These are the activations of a small network on made-up records, seen along a few directions, one row for each record.
Each row is followed by the record's values for the fields Veg, Dira, Bol, Bimit, Zozi, Palo, Goro.
A field that a record lacks is left out.
The largest differences between rows may come from other fields.
(in the rows, 500 means zero)
Strong random noise was added to every row along 7 fixed directions; ignore it. To show where, here is one row again and again, with new noise each time:
[489 551 404 613 597 550 439 532 465 529 561 422 616 397 552 469 578 475
 557 617 468 584 598 364]
[551 502 542 360 527 495 424 425 429 542 392 383 333 475 586 272 487 507
 524 452 410 387 465 633]
[521 532 333 573 725 604 483 626 559 662 455 504 636 434 618 597 573 446
 582 551 546 539 496 296]
[537 547 451 620 471 423 502 535 416 353 441 498 629 453 535 409 531 615
 491 637 351 592 575 406]
[431 588 568 229 499 572 464 323 456 618 567 330 473 467 382 540 597 259
 730 257 549 478 565 635]
[477 551 481 553 510 603 384 501 496 443 651 331 595 423 340 481 638 424
 499 624 371 613 657 519]
[410 404 767 501 485 384 400 451 403 497 433 458 417 537 370 389 604 478
 425 467 447 499 524 648]
[544 576 393 617 491 390 581 543 405 366 389 582 693 454 627 480 491 630
 567 584 420 598 545 314]
[620 536 382 527 491 515 525 543 467 270 440 550 519 471 634 433 387 660
 447 598 373 507 494 528]

[448 392 736 329 379 485 482 298 444 451 664 440 253 588 373 434 416 364
 468 309 533 359 508 836] => Veg is h2, Dira is s4, Zozi is m1, Goro is l1
[523 483 494 548 512 610 353 538 537 540 556 375 427 451 472 372 523 548
 367 658 412 482 503 587] => Veg is h3, Dira is s4, Zozi is m1, Palo is y1, Goro is l4
[543 519 272 543 612 677 522 510 536 452 677 539 446 363 787 550 287 523
 542 537 707 464 476 436] => Veg is h2, Dira is s2, Zozi is m2, Goro is l2
[469 458 551 536 582 314 543 580 471 663 249 639 531 522 597 490 544 546
 540 429 611 464 364 361] => Veg is h1, Dira is s2, Zozi is m2, Goro is l6
[647 432 353 645 610 627 406 707 619 453 439 455 479 500 500 408 551 658
 290 771 296 540 521 451] => Veg is h2, Dira is s3, Zozi is m2, Goro is l4
[504 366 592 466 636 725 298 576 635 578 543 334 317 525 334 455 611 425
 301 595 418 451 498 716] => Veg is h2, Dira is s3, Zozi is m1, Goro is l4
[353 457 765 532 431 378 344 403 420 478 516 397 441 487 288 382 637 465
 386 538 479 528 547 669] => Veg is h1, Dira is s1, Bol is u4, Bimit is c2, Zozi is m1, Goro is l6
[683 448 330 704 528 529 592 711 615 291 499 641 573 579 541 544 398 646
 294 726 297 536 492 440] => Veg is h2, Dira is s1, Bol is u1, Bimit is c2, Zozi is m1, Goro is l5
[443 370 697 541 581 383 423 508 485 673 337 550 289 510 618 347 478 563
 376 490 607 375 367 519] => Veg is h2, Dira is s1, Bol is u3, Bimit is c2, Zozi is m2, Goro is l4
[580 483 383 528 564 589 480 535 533 409 525 503 392 460 706 376 351 580
 444 578 488 439 451 552] => Veg is h2, Dira is s2, Zozi is m1, Goro is l2
[608 545 323 565 524 614 409 563 547 412 502 335 559 424 544 348 540 612
 436 734 313 547 584 451] => Veg is h2, Dira is s4, Zozi is m1, Goro is l4
[412 523 452 490 585 683 533 515 607 617 666 580 548 441 521 785 400 371
 521 431 775 473 390 487] => Veg is h3, Dira is s1, Bol is u4, Bimit is c2, Zozi is m1, Palo is y2, Goro is l4
[547 547 551 127 513 557 492 412 514 669 282 326 460 557 381 483 643 343
 702 225 410 429 508 604] => Veg is h2, Dira is s3, Goro is l4
[462 553 538 566 413 470 446 462 446 449 545 341 608 450 372 402 643 503
 491 622 378 624 647 464] => Veg is h2, Dira is s1, Bol is u1, Bimit is c2, Zozi is m1, Goro is l4
[434 504 495 728 519 486 456 521 466 406 567 558 595 421 596 464 476 607
 401 671 567 585 540 359] => Veg is h2, Dira is s1, Bol is u3, Bimit is c1, Zozi is m1, Goro is l4
[670 624 351 320 408 460 616 542 528 446 197 521 436 480 709 326 332 705
 503 468 379 360 281 509] => Veg is h3, Dira is s2, Zozi is m2, Palo is y2, Goro is l4
[565 502 587 320 501 466 385 426 454 542 306 319 409 509 437 317 618 511
 509 473 335 448 545 644] => Veg is h4, Dira is s1, Bol is u4, Bimit is c2, Goro is l4
[646 479 297 410 667 642 554 641 630 587 407 582 495 549 597 646 442 468
 520 458 554 424 425 459] => Veg is h4, Dira is s2, Zozi is m1, Goro is l1
[503 487 481 651 568 474 483 659 518 480 359 529 626 522 491 518 600 614
 404 648 369 584 501 377] => Veg is h3, Dira is s3, Palo is y1, Goro is l4
[633 480 406 454 592 427 572 522 448 609 295 510 492 562 649 369 492 503
 618 436 361 438 511 359] => Veg is h2, Dira is s3, Goro is l5
[389 489 658 534 412 409 553 398 450 536 609 547 531 539 381 550 522 379
 533 413 570 495 532 470] => Veg is h2, Dira is s1, Bol is u3, Bimit is c1, Zozi is m1, Goro is l1
[503 378 555 599 521 425 603 546 494 465 526 703 523 626 453 642 462 461
 506 443 529 540 537 450] => Veg is h2, Dira is s3, Zozi is m1, Goro is l5
[381 440 702 362 490 440 501 408 480 528 450 522 495 603 365 617 577 398
 560 267 615 519 515 645] => Veg is h2, Dira is s4, Zozi is m1, Goro is l4
[655 557 458 206 402 486 696 536 588 461 182 629 492 629 493 585 425 561
 554 286 415 402 307 588] => Veg is h2, Dira is s3, Zozi is m1, Goro is l4
[366 432 592 738 592 451 373 536 398 457 496 486 609 413 525 474 603 549
 462 676 549 673 660 383] => Veg is h3, Dira is s3, Palo is y2, Goro is l4
[535 331 609 504 634 643 410 679 663 450 425 565 396 642 346 616 559 524
 237 538 448 493 437 704] => Veg is h2, Dira is s3, Zozi is m1, Goro is l4
[443 418 535 302 665 650 516 404 535 556 521 617 291 530 681 704 341 388
 571 235 834 377 389 677] => Veg is h2, Dira is s1, Bol is u2, Bimit is c1, Zozi is m1, Goro is l4
[394 319 626 723 558 484 442 456 436 398 763 565 446 531 463 565 470 437
 402 582 596 552 639 540] => Veg is h2, Dira is s4, Zozi is m1, Goro is l1
[531 527 529 349 486 577 355 402 481 620 522 272 366 438 446 318 571 415
 526 487 426 489 585 590] => Veg is h2, Dira is s1, Bol is u2, Bimit is c2, Goro is l4
[558 461 550 364 428 635 507 475 583 304 597 532 379 581 384 579 407 474
 411 414 451 483 474 807] => Veg is h2, Dira is s3, Zozi is m1, Goro is l2
[534 359 535 631 460 493 562 557 554 288 664 674 470 618 391 642 389 527
 360 526 464 535 532 597] => Veg is h2, Dira is s4, Zozi is m2, Goro is l5
[429 496 518 533 490 393 579 410 382 446 504 590 458 438 733 472 365 557
 585 421 695 474 462 439] => Veg is h2, Dira is s2, Zozi is m2, Goro is l4
[602 626 253 294 512 712 570 469 602 430 580 428 477 431 599 589 377 458
 631 413 531 442 464 550] => Veg is h2, Dira is s2, Zozi is m2, Goro is l4
[657 515 321 611 436 437 570 499 394 245 503 505 467 493 703 276 344 679
 464 675 308 480 590 435] => Veg is h2, Dira is s2, Zozi is m1, Goro is l1
[661 532 587 414 217 317 618 586 560 123 207 642 579 677 215 485 510 761
 278 533 133 498 378 643] => Veg is h4, Dira is s1, Bol is u3, Bimit is c2, Zozi is m2, Goro is l6
[418 443 659 386 491 439 515 457 500 574 414 495 412 544 434 519 533 439
 519 344 577 439 426 586] => Veg is h2, Dira is s2, Zozi is m2, Goro is l4
[416 452 596 571 494 517 427 435 430 439 629 448 425 437 554 425 471 497
 440 549 598 518 559 578] => Veg is h2, Dira is s2, Zozi is m1, Goro is l4
[503 500 529 509 446 585 377 380 457 480 800 214 461 469 290 363 642 325
 555 572 271 551 779 601] => Veg is h2, Dira is s4, Goro is l5
[650 468 419 449 527 528 601 619 616 531 379 570 516 654 418 546 527 478
 492 475 296 455 446 470] => Veg is h2, Dira is s3, Zozi is m1, Goro is l5
[489 538 419 498 554 549 585 516 511 478 543 663 596 477 596 710 426 461
 586 409 688 525 435 461] => Veg is h1, Dira is s3, Zozi is m1, Goro is l6
[505 627 409 467 393 441 567 381 411 480 562 476 605 407 515 493 451 450
 686 479 505 519 559 402] => Veg is h1, Dira is s1, Bol is u4, Bimit is c2, Zozi is m1, Goro is l3
[472 473 416 610 662 689 368 651 621 584 567 419 496 421 482 547 569 494
 394 678 507 530 476 451] => Veg is h3, Dira is s3, Zozi is m2, Palo is y2, Goro is l4
[378 560 562 225 523 601 459 290 475 769 577 372 367 404 594 511 461 292
 714 214 798 373 425 622] => Veg is h3, Dira is s4, Zozi is m1, Palo is y2, Goro is l4
[639 569 309 410 550 580 528 609 598 520 347 474 478 495 621 459 454 612
 480 527 416 444 402 471] => Veg is h3, Dira is s2, Zozi is m2, Palo is y1, Goro is l4
[536 604 420 347 412 611 551 406 563 484 707 452 479 503 389 605 468 359
 591 401 507 445 520 568] => Veg is h4, Dira is s1, Bol is u3, Bimit is c1, Zozi is m2, Goro is l1

Here are new rows. What are their fields?
[451 545 388 517 603 659 514 614 600 438 553 569 684 494 478 835 505 467
 501 504 650 605 527 464] => Veg is h3, Dira is s2, Zozi is m1, Palo is y1, Goro is l4
[637 535 386 448 414 511 540 447 460 321 521 533 397 460 666 380 318 656
 466 529 448 413 438 594] => Veg is h4, Dira is s4, Zozi is m2, Goro is l6
[598 478 546 324 501 531 405 461 489 593 320 312 307 535 491 219 578 532
 464 487 308 389 477 643] => Veg is h2, Dira is s3, Zozi is m1, Goro is l4
[753 539 362 361 346 538 603 523 514 146 383 596 426 569 565 428 310 717
 383 531 281 414 409 703] => Veg is h4, Dira is s3, Zozi is m1, Goro is l6
[510 452 507 652 450 411 537 537 414 247 483 657 521 516 591 515 390 712
 394 587 511 596 539 492] => Veg is h3, Dira is s3, Zozi is m2, Palo is y1, Goro is l4
[514 494 489 608 452 354 597 504 478 523 498 607 543 556 512 473 488 506
 555 518 451 507 517 331] => Veg is h2, Dira is s1, Bol is u3, Bimit is c1, Zozi is m2, Goro is l5
[619 651 310 389 401 673 523 425 537 242 638 431 533 438 557 522 385 563
 549 554 414 528 576 578] => Veg is h2, Dira is s1, Bol is u3, Bimit is c2, Zozi is m1, Goro is l4
[583 484 351 470 623 570 544 581 597 708 499 459 485 533 514 532 541 376
 583 478 473 440 503 374] => Veg is h2, Dira is s2, Zozi is m2, Goro is l1
[444 381 686 437 508 489 467 408 468 600 610 452 351 610 346 475 570 307
 523 364 489 459 566 652] => Veg is h2, Dira is s3, Zozi is m1, Goro is l5
[471 404 554 514 659 539 469 608 587 722 392 565 533 551 467 642 619 435
 469 456 604 477 414 462] => Veg is h4, Dira is s4, Zozi is m1, Goro is l4
[512 446 461 496 637 649 410 551 560 597 476 492 387 442 666 472 420 545
 415 542 611 407 383 558] => Veg is h3, Dira is s4, Zozi is m1, Palo is y2, Goro is l4
[398 545 672 567 392 301 535 424 405 489 476 611 570 462 509 484 491 514
 513 454 615 516 440 466] => Veg is h1, Dira is s1, Bol is u3, Bimit is c2, Zozi is m1, Goro is l6
[589 381 503 627 498 524 523 645 572 145 467 698 429 580 576 525 308 724
 214 638 440 505 423 675] => Veg is h2, Dira is s2, Zozi is m1, Goro is l2
[609 560 219 496 633 690 565 594 664 666 630 457 634 504 529 649 535 342
 640 509 474 503 542 339] => Veg is h2, Dira is s4, Zozi is m1, Goro is l5
[559 554 361 461 502 685 454 531 563 294 571 447 478 425 589 503 371 589
 425 598 491 502 485 621] => Veg is h3, Dira is s2, Zozi is m1, Palo is y2, Goro is l4
[485 480 487 549 532 435 585 567 519 457 450 650 581 551 534 639 482 532
 521 426 596 578 494 434] => Veg is h2, Dira is s2, Zozi is m2, Goro is l2
[498 529 483 696 529 328 547 634 530 651 264 566 659 452 559 429 589 615
 471 650 449 540 429 160] => Veg is h2, Dira is s1, Bol is u3, Bimit is c2, Zozi is m2, Goro is l4
[512 488 429 569 573 562 477 630 572 481 478 541 499 484 570 569 458 591
 385 592 546 504 437 486] => Veg is h3, Dira is s2, Zozi is m2, Palo is y1, Goro is l4
[465 572 540 315 488 512 425 338 383 702 483 290 367 441 588 281 566 395
 688 376 530 434 548 542] => Veg is h3, Dira is s3, Zozi is m1, Palo is y1, Goro is l4
[575 570 359 440 476 596 539 431 503 523 679 389 475 479 542 430 456 375
 621 478 447 469 585 500] => Veg is h2, Dira is s2, Zozi is m1, Goro is l5
[608 678 295 271 450 582 503 370 469 517 526 342 440 393 586 374 461 449
 720 420 447 444 520 538] => Veg is h1, Dira is s3, Zozi is m2, Goro is l6
[375 469 644 587 454 482 479 563 538 359 584 544 696 546 200 767 632 500
 394 508 476 682 590 526] => Veg is h3, Dira is s4, Palo is y1, Goro is l4
